Small tables with named rows and columns. After each table, cells are looked up by row and column.

Pobo
|  | Nirami | Runazop | Garulid | Refes | Sifikol | Fonun | Bag |
|---|---|---|---|---|---|---|---|
| Defegi | 5.240 | 2.954 | 4.039 | 5.479 | 5.251 | 2.727 | 6.042 |
| Mabo | 3.917 | 5.653 | 4.686 | 3.730 | 3.923 | 5.812 | 3.454 |
| Bunave | 3.440 | 5.876 | 4.950 | 3.600 | 3.822 | 6.471 | 3.042 |
| Gabope | 2.812 | 6.756 | 5.310 | 3.162 | 3.322 | 7.094 | 2.643 |
| Totos | 3.269 | 6.535 | 5.071 | 3.186 | 3.724 | 7.291 | 2.398 |
| Mas | 3.900 | 5.713 | 4.929 | 3.544 | 4.043 | 6.319 | 2.885 |
| Tira | 3.205 | 6.975 | 5.095 | 2.718 | 3.128 | 7.592 | 2.295 |
| Modafek | 4.772 | 3.794 | 4.552 | 4.809 | 4.511 | 2.881 | 5.549 |
| Buduge | 6.081 | 1.936 | 3.682 | 6.143 | 5.910 | 1.954 | 6.761 |

What is the Sifikol of Modafek in Pobo?
4.511
What is the Garulid of Gabope in Pobo?
5.310
What is the Runazop of Defegi in Pobo?
2.954
What is the Bag of Mas in Pobo?
2.885
What is the Garulid of Mas in Pobo?
4.929
What is the Refes of Modafek in Pobo?
4.809
What is the Runazop of Totos in Pobo?
6.535
What is the Bag of Bunave in Pobo?
3.042

Davile.tsv
	Les	Diru	Lis	Parukep	Vutenav
Fipebi	52	63	58	65	20
Vas	67	43	71	58	81
Lep	61	62	62	72	54

Parukep of Lep: 72
Vutenav of Vas: 81
Diru of Fipebi: 63
Vutenav of Fipebi: 20
Vutenav of Lep: 54
Lis of Vas: 71
Diru of Lep: 62
Les of Lep: 61
Les of Fipebi: 52
Les of Vas: 67
Diru of Vas: 43
Lis of Lep: 62

Poz =
         Dem  Sar  Vod  Fuf
Moviv    154  176  138  186
Fip      216  227  121  174
Vilam    225  204  162  151
Tevedot  185  248   60  241

What is the Vod of Vilam in Poz?
162
What is the Sar of Moviv in Poz?
176
What is the Vod of Fip in Poz?
121
What is the Dem of Tevedot in Poz?
185
What is the Vod of Moviv in Poz?
138
What is the Vod of Tevedot in Poz?
60
What is the Fuf of Fip in Poz?
174
What is the Fuf of Vilam in Poz?
151
What is the Sar of Tevedot in Poz?
248
What is the Sar of Fip in Poz?
227
What is the Dem of Fip in Poz?
216
What is the Dem of Vilam in Poz?
225
What is the Fuf of Tevedot in Poz?
241
What is the Fuf of Moviv in Poz?
186
What is the Sar of Vilam in Poz?
204
What is the Dem of Moviv in Poz?
154
Which row has the largest Dem? Vilam

Sok
|  | Leg | Sigo |
|---|---|---|
| Nev | 64 | 73 |
| Neneba | 78 | 86 |
| Rog | 58 | 67 |
| Zik | 188 | 72 |
| Rigimag | 196 | 77 |
| Rak | 202 | 80 |
| Tupi | 53 | 63 |
| Fek | 52 | 61 |
| Luba | 83 | 56 |
| Gunifab | 63 | 71 |
| Tumilo | 52 | 56 |

What is the Sigo of Gunifab in Sok? 71
What is the Leg of Rak in Sok? 202
What is the Leg of Gunifab in Sok? 63
What is the Sigo of Rak in Sok? 80
What is the Leg of Tumilo in Sok? 52
What is the Sigo of Tumilo in Sok? 56
What is the Sigo of Luba in Sok? 56
What is the Sigo of Zik in Sok? 72
What is the Sigo of Rigimag in Sok? 77

Table Moz
,Bebutu,Letisun,Duzin,Pokiko,Nanat,Sek,Zaselom
Fep,100,153,145,140,72,118,114
Mol,114,119,123,106,99,136,112
Bab,133,104,116,111,105,68,139
Mepopov,82,136,118,143,167,152,141
Delebi,164,47,122,117,105,189,159
Basulum,122,126,112,142,117,136,155
Bep,118,153,148,123,133,189,101
Mugaba,110,139,179,170,112,105,129
Pul,133,91,209,150,138,137,126
Potinar,122,113,121,160,116,147,129
Bosigu,176,123,139,169,117,116,95

Mol, Duzin => 123
Basulum, Sek => 136
Mepopov, Pokiko => 143
Fep, Duzin => 145
Mugaba, Pokiko => 170
Bab, Bebutu => 133
Mol, Letisun => 119
Pul, Duzin => 209
Bep, Sek => 189
Bep, Pokiko => 123
Mugaba, Bebutu => 110
Mugaba, Duzin => 179
Mugaba, Zaselom => 129
Fep, Letisun => 153
Pul, Letisun => 91
Mepopov, Letisun => 136

Table Tevid
,Zad,Vup,Vimo,Gados,Gevolal,Pek,Kegomas
Mifil,122,82,127,85,95,243,156
Gasiv,110,138,141,175,235,176,153
Filos,142,151,146,142,125,5,79
Zarumi,125,85,115,71,42,206,139
Nar,83,136,41,97,41,87,120

What is the Gados of Mifil in Tevid? 85
What is the Vup of Gasiv in Tevid? 138
What is the Pek of Mifil in Tevid? 243
What is the Gados of Gasiv in Tevid? 175
What is the Zad of Zarumi in Tevid? 125
What is the Pek of Gasiv in Tevid? 176
What is the Kegomas of Filos in Tevid? 79
What is the Gados of Nar in Tevid? 97
What is the Zad of Nar in Tevid? 83

Konek =
	Keta	Tuf	Baf	Bekavi	Gif	Pufak	Pagez	Rir	Bipanuv	Noz
Batusof	6.18	-0.67	3.53	6.44	3.53	-8.25	4.54	2.32	-2.08	3.93
Vog	6.09	-0.35	1.19	5.64	1.19	-4.90	3.10	-1.50	-0.56	5.08
Zoler	5.57	-0.99	2.36	7.43	2.36	-5.77	4.61	-1.32	-1.23	5.70

Keta of Zoler: 5.57
Gif of Batusof: 3.53
Pufak of Batusof: -8.25
Noz of Vog: 5.08
Noz of Batusof: 3.93
Pagez of Zoler: 4.61
Bipanuv of Vog: -0.56
Tuf of Zoler: -0.99
Bipanuv of Batusof: -2.08
Rir of Batusof: 2.32
Baf of Batusof: 3.53
Pagez of Vog: 3.10
Bekavi of Vog: 5.64
Keta of Vog: 6.09
Pufak of Zoler: -5.77
Baf of Zoler: 2.36
Keta of Batusof: 6.18
Gif of Vog: 1.19
Baf of Vog: 1.19
Row with the largest Pufak: Vog

Balo =
columns: Barot, Volini, Nirezad, Sivufos, Par
Rinanik: [6.6, 2.6, 6.6, 1.8, 7.2]
Nusu: [1.9, 7.5, 3.8, 7.1, 1.3]
Pefe: [3.7, 6.3, 3.5, 5.8, 3.7]
Nuva: [1.1, 8.7, 3.8, 7.8, 0.3]

Nuva, Par => 0.3
Nuva, Sivufos => 7.8
Rinanik, Nirezad => 6.6
Nuva, Volini => 8.7
Pefe, Par => 3.7
Rinanik, Par => 7.2
Nuva, Barot => 1.1
Nusu, Nirezad => 3.8
Rinanik, Sivufos => 1.8
Pefe, Sivufos => 5.8
Pefe, Barot => 3.7
Nusu, Sivufos => 7.1
Rinanik, Volini => 2.6
Rinanik, Barot => 6.6
Nusu, Barot => 1.9
Pefe, Volini => 6.3

Soz.csv
,Rerili,Bugudig
Sil,84,110
Koz,198,26
Tus,174,4
Dos,142,62
Nebomev,106,71

Koz, Rerili: 198
Sil, Bugudig: 110
Tus, Rerili: 174
Tus, Bugudig: 4
Nebomev, Bugudig: 71
Nebomev, Rerili: 106
Sil, Rerili: 84
Dos, Bugudig: 62
Dos, Rerili: 142

Motinet.csv
,Meb,Zeli,Zel,Kurod,Gof,Panemi,Kefemi,Pov
Fir,22,64,18,47,16,68,2,24
Fekenak,72,81,5,56,17,75,75,59
Nik,50,47,77,41,75,25,68,66

Nik, Zel -> 77
Fekenak, Zeli -> 81
Nik, Kurod -> 41
Fekenak, Kurod -> 56
Fekenak, Pov -> 59
Nik, Meb -> 50
Fekenak, Meb -> 72
Fir, Zeli -> 64
Fekenak, Gof -> 17
Fir, Meb -> 22
Nik, Zeli -> 47
Fir, Panemi -> 68
Fekenak, Zel -> 5
Nik, Gof -> 75
Fir, Pov -> 24
Nik, Kefemi -> 68
Fir, Kefemi -> 2
Fir, Kurod -> 47
Fekenak, Kefemi -> 75
Which row has the largest Kurod? Fekenak

Table Ruv
|  | Susosu | Ruk | Mel | Vud | Megelu | Liv | Nul | Kun |
|---|---|---|---|---|---|---|---|---|
| Magegod | 327 | 332 | 433 | 428 | 424 | 233 | 524 | 240 |
| Gek | 420 | 325 | 994 | 335 | 230 | 332 | 539 | 327 |
| Taf | 237 | 344 | 614 | 335 | 235 | 242 | 537 | 439 |
| Meti | 627 | 140 | 242 | 324 | 143 | 136 | 422 | 700 |
| Gubedu | 145 | 222 | 626 | 244 | 247 | 135 | 525 | 237 |
| Vup | 241 | 135 | 519 | 336 | 238 | 233 | 437 | 151 |
| Pob | 331 | 330 | 813 | 148 | 427 | 242 | 332 | 318 |

Ruk of Pob is 330
Ruk of Gek is 325
Ruk of Taf is 344
Megelu of Gubedu is 247
Susosu of Taf is 237
Megelu of Pob is 427
Nul of Taf is 537
Mel of Gubedu is 626
Megelu of Gek is 230
Liv of Pob is 242
Nul of Meti is 422
Vud of Meti is 324
Liv of Meti is 136
Kun of Gek is 327
Vud of Gubedu is 244
Kun of Gubedu is 237

Fesufon:
,Pup,Molureg,Gen,Vagele,Zifeg,Duligav,Rav,Roli,Lumedup,Gavi
Tud,-0.3,0.5,0.3,0.5,-0.4,0.1,-0.6,0.4,-0.5,0.1
Gepa,0.0,-0.6,-0.3,0.0,-0.2,0.1,-0.1,-0.2,-0.2,-0.4
Lukur,-0.1,-0.8,-0.6,-0.9,-0.1,-0.4,0.3,-0.6,0.1,-0.1
Neru,-0.2,-0.2,-0.2,-0.1,-0.1,-0.2,-0.3,-0.3,-0.2,-0.4

What is the Rav of Tud in Fesufon?
-0.6
What is the Gen of Neru in Fesufon?
-0.2
What is the Gavi of Lukur in Fesufon?
-0.1
What is the Roli of Lukur in Fesufon?
-0.6
What is the Pup of Tud in Fesufon?
-0.3
What is the Rav of Gepa in Fesufon?
-0.1
What is the Gavi of Tud in Fesufon?
0.1
What is the Duligav of Neru in Fesufon?
-0.2
What is the Zifeg of Lukur in Fesufon?
-0.1
What is the Lumedup of Lukur in Fesufon?
0.1
What is the Molureg of Lukur in Fesufon?
-0.8
Row with the largest Vagele: Tud

Table Verosu
|  | Nuf | Ziko | Bes | Muk |
|---|---|---|---|---|
| Bot | -13.77 | -32.61 | -22.68 | -43.03 |
| Fek | 4.12 | -36.61 | -10.64 | -52.17 |
| Sanisok | 61.51 | -47.82 | 26.08 | -83.40 |
| Fen | -16.94 | -32.03 | -24.81 | -41.41 |
| Suse | 14.01 | -39.07 | -4.02 | -57.33 |

What is the Muk of Suse in Verosu? -57.33
What is the Ziko of Fek in Verosu? -36.61
What is the Ziko of Bot in Verosu? -32.61
What is the Bes of Bot in Verosu? -22.68
What is the Nuf of Sanisok in Verosu? 61.51
What is the Bes of Sanisok in Verosu? 26.08
What is the Muk of Bot in Verosu? -43.03
What is the Ziko of Fen in Verosu? -32.03
What is the Nuf of Fen in Verosu? -16.94
What is the Ziko of Sanisok in Verosu? -47.82
What is the Bes of Fen in Verosu? -24.81
What is the Nuf of Bot in Verosu? -13.77
What is the Muk of Fek in Verosu? -52.17

